A small network was trained on invented records. Each row is its activation on one of them, seen along a few directions.
Here are examples, each followed by its value of one field, Lofa.
The word missing means that the record has no Lofa.
Other fields move the rows too, some of them a lot.
Random noise pushes rows far along 3 fixed directions. That doesn't count. These rows show it; they differ only by the noise:
[ 340  174 -162  215  146  288 -381   83 -116  -17  265   32  229  153
 -190   84   66  -31 -173  -34  152  -67 -291]
[ 380   76 -220  316  195  420 -289  171  -67   29  225   81  248  194
 -188   97  -19   59 -102  -38  161   37 -333]
[ 283   65  105  175 -221  -79 -312   68 -140  -75  101   12  123  -91
  -57   31  101 -298 -402   30   42  -44  -69]
[-266 -213  412 -203 -430   -1  467   81  516 -154 -296  478 -315   -9
  211  170  -66 -228   76   72   56   -4   98]
[  75  -83  -27  104   46  426  140  174  286  -20   -5  332    0  215
  -30  168 -104   70  135   -9  158   58 -220]

[  35 -342  -90  151  -37  390  245  314  424  143 -274  169 -105   12
  214  212 -131  111  265  -30  -85  396  121]
e3
[ 259   97  239   78 -390 -262 -226   49 -175 -154   65  -97  234 -126
  -52   57  174 -390 -382  -57  101  -79  115]
e2
[ 367   20  -97  485  230  286 -178  203 -191  164  102  -51  237  113
 -257   58  -65  106 -242  -33  238  264 -112]
e2
[ 178 -418  196  447 -321    0  246  254   59  430 -239  -23  147 -302
   31 -202 -227 -156 -272  -75   51  493   85]
e13
[  14  249 -145 -359   28  -85 -352 -105 -103   50  166 -190   -2    3
    4   66   41 -275  -11   70   -3 -233  192]
e7
[-323 -122  -48 -349  149  297  788 -102  555   62 -113  456 -343  474
   29  158  -52  322  763   20   28  133 -300]
e14
[ 300 -551    0  629 -115 -281   -7    0  -86  -66 -328  -44  -67 -252
  121   99 -256  -21 -245  195 -306  487   -6]
e15
[ 174 -151 -425  459  332  -80 -405   -6 -335  -95  -18 -355  124    1
   36  -38  203   83 -192  117 -245  150 -340]
e4
[   5 -374  354  158 -228  223  335  139  271   77 -170  206  -72  -76
  202  -70 -423 -141  -23 -198  -18   88   16]
e11
[  50  -97 -109   92  278  736  278  216  312  238  -65  186  231  151
  -76   44 -437  257  174 -377  160   75 -250]
e11
[ 166  -49   -9  269 -136 -660 -101 -288 -328 -163  -41 -223 -219 -283
  116  -32   18 -164 -336  159 -338  254  -66]
e8
[-299  359 -209 -737  405  141  -23 -468  325  -35  239  178 -455  593
  -89  276   33  298  484  207   12 -217 -188]
e12
[  50  548 -134 -188  457   99 -162 -209   14  135  423  -11  -23  372
 -264  162  129  190  390 -156   67 -225 -227]
e14
[-139  320  221 -525 -161  -52   34 -155  253 -146  134  168 -208 -121
  108  108  101 -158  125  -75   82 -382  -16]
e10
[ 212  -11  176 -120 -219 -440  151  -11   39  105  -70   -4   26  -99
  -35  -19   83 -214 -168   35 -134  138   68]
e14
[ -89   78    6 -112  -68  393   95   85  477  -47  -79  209  -10   12
    2  134 -175  105  225   19  110   14   14]
e6
[-254 -580  -87  -18 -160   55  667  151  338  -45 -466  216 -162   87
  309    0  -76   98  353  126 -209  384   38]
missing
[ -93   89  293 -249 -217 -203  -94  -66 -160  -95  266  -70   87  -97
   79    1  188 -176 -121  -25   45 -158  109]
e10
[ 321  -59 -319  244  186  441   -7  213  -87  224   56  -54   94  293
   81   95 -219   61  377  -22   81   65  -39]
e7
[ 133 -117  -70  293  -65  187  -38  -90   -9  -34    1  -83  237   13
 -117    5  -90  155  -72  237  101  292   22]
e6
[  83 -101 -215  -11  -65   75 -175   19 -172   71   83 -125  -16   -9
   58  120 -140 -149   30  115 -124  189  119]
e7
[-215  243  116 -466  -11   22   43 -178  294  101  153  147  123  171
  -68  -93  163 -170  111 -206  208 -237 -116]
e13
[ 104 -624 -250  439  174  238  404  195  114   21 -215    3  177   33
  209  152 -107  295  139   46 -180  408 -144]
e4
[-245  -35    9 -321  -69 -512  249 -422  209 -249  -77   87 -391 -181
  218   63   36 -144   80  153 -214 -105  -42]
e8
[ 474 -396 -263  579  -37  187 -231  235 -105  227  -71 -183  182 -163
  199  -62   42  -39 -168   21   -3  367   57]
e3
[ 395 -259 -124  404  -55 -181  118   80 -269  143 -114 -181   54 -344
  -56   26 -215  -82 -471  122 -302  409   -8]
e8
[ 325 -349 -536  407  457  343 -206  121 -225  211   -9 -216  315   90
 -348   52   74  329  192  125  -56  429 -311]
e5
[-255 -234  201  -34  -81  461  492  122  396   88 -208  263  -80   99
   70   86 -422   46  178 -290   71  105  -51]
e11
[ 287  195  -31  231  133  452 -350  101 -158  248  206 -184  479  185
 -300 -126  -54  146  114 -257   56  140 -272]
e13
[ -78  357   20 -309  229  211 -310 -215   66   33  329  -79  -25  355
   19  172  329 -120  111 -136  241 -422  111]
e3
[ 371 -216   90  169 -268  -15  153  182  -81  325 -294 -150  -93 -131
  125  -98 -170   65 -265  120 -163  380  108]
e12
[-202  -30 -194  -34  520  416  109   76  214  156  -26  210  -78  483
 -156  245   42  284  529 -116  118   61 -192]
e5
[  24 -111  -86   70   54  -94 -129   70   -3  206  -40  -62   66  -46
 -116  113  108 -151   -4  -15   23  -27  135]
e5
[ 126 -211  467  109 -776 -281  273  143  253    9 -228   73  177 -373
  302 -106   -6 -410 -506   43  104   95  401]
e6
[ 380 -219 -115  584  192  246  -57  108  -52  107  -48  -54   94   41
  -32  178 -264  224 -102  -50 -115  277 -217]
e15
[ 409  -98 -206  531  223  401  -53   46 -130  200  106  -55  250   37
 -114  247 -198  284 -127 -166  -14  136 -204]
e15
[-131  171  202 -594 -264 -180  149 -385   30  -46   40 -147 -307  175
  107   49  241  -44   27  124  -35 -148   18]
e12
[-151 -226 -631  121  759  300  291  -85   78  -95  179 -121   23  351
 -119  204 -202  501  557  296 -134  364 -380]
e1
[  18 -190  -97  273  164   57    5   -2 -150  -43 -144  -40    8  106
   92  142   22   47  -27   89 -289  -72 -110]
e4
[-528  294  145 -610  157   55  -15 -318  300 -270  121  281 -346  251
  224   19  130  180  510  -42  120 -445   24]
missing
[-170   36   -1 -148  113   60  203  129   83  -78 -120   28   82  124
   70   39  -52  332  346   74 -123   63  -86]
e1
[-104 -368  238   37 -104 -199  507  218  164   -6 -251   10  -74   -3
  138   -3 -159  116   89  278  -88  266  140]
e1
[ 269  -21   93   20  218  428   31  136  110  120   28  -36  238   93
 -215   74  -37  242  132  -93  338  -36  -47]
e2
[ 356 -231 -187  462  -42   19 -225  202 -164  -12   17  130  188  -97
 -208  -43 -180  -66 -254  103 -142  314    5]
missing
[ 157  153  166 -217 -261  130 -232  -62  102  181   75    2  127  -65
  171 -190  -28 -199 -203  -75   23 -181   17]
e9
[-235 -106 -116  -37  107  460  405   -6  409  243 -191  259 -109  372
  175   24 -373  303  528  -85  207  154  -46]
e9
[-236 -275   20   35  -85  -64  536  255  244  -12 -413  313 -112 -118
  215   98 -310   48  330  229 -216  186  199]
e10

Which value of Lofa does each new row have?
[ -73 -138   10  165  142 -147 -122    7   29   44 -111   67 -170   21
   31  113  141   71  296    4 -146  217  -54]
e5
[ 415    2  -21  339   15  217 -388  128 -226  179  196 -341  465 -225
 -214 -165 -276 -153 -465 -259   16   12  -61]
e11
[ 199  325   15  -72   84  125 -196  -75 -197   32  248  -12  117   45
  -89   27   25  -88  -21  -79  181 -382  -95]
e10
[ -47 -511  200  309  -24 -559  -43  -41 -155 -219 -452 -264 -171 -259
  217  -70  118 -111 -277  353 -440  379  101]
e4
[-116  135  401 -253 -277   50    3  -81  150   89   17  -23  100 -236
   43  -74 -127 -299 -289 -352   97 -270  135]
e11
[ 470  354 -227  137  352  329 -637    4 -425   45  484 -186  245  133
 -163 -120   91   95 -257 -190  174 -204 -160]
missing
[-310 -117   64 -107 -145 -670  362 -310   95 -331 -257   45 -584  -83
  230  106  -19 -128  -11  195 -317  292  -55]
e8
[  45   -8  -79   12  199   57  -49 -167  101 -106 -159  -67 -133   28
 -107  174   17  123  -82   89 -165   31 -275]
e15
[-153  -43 -116  185  -53 -525 -216 -123 -371 -225   77 -223 -239  -69
  132  -43  170  -56  -84  345 -231  142 -160]
e1
[-111   34  474 -158 -426 -146  151   70  244  -19 -190  -54    0 -249
   99   -7 -213 -443 -273 -317   16 -192  225]
e11
[ 139  165   22    3   61  167 -262  109  130  217  183   51  182  113
  -25  -50  -85  237 -115 -105  139 -145    6]
missing
[-289  132   43 -264  -22  494  206 -135  515  123   75  207  129  427
   33  201  -53  202  322 -120  307   68  -25]
e6
[  77 -408  203  334 -119 -299 -100    8 -114   85  -72  -78 -221 -210
   82  -30  210 -199  -98  182 -167  238   49]
e5
[-163  183 -390 -125  751  610 -138  -29  156  105  237  197  -55  627
 -204  190  190  378  588 -129  158 -114 -466]
e5
[ 354 -444  135  447 -181  -58  107  274 -175   55 -257  -92  306  -57
   28 -140 -391 -190 -388 -199  -36  500   51]
e11
[ -85  430  -20 -318   78   -6   79 -150  157  133  128  -40 -126  102
 -159   84  143   66  308 -106  -30 -223 -160]
e14
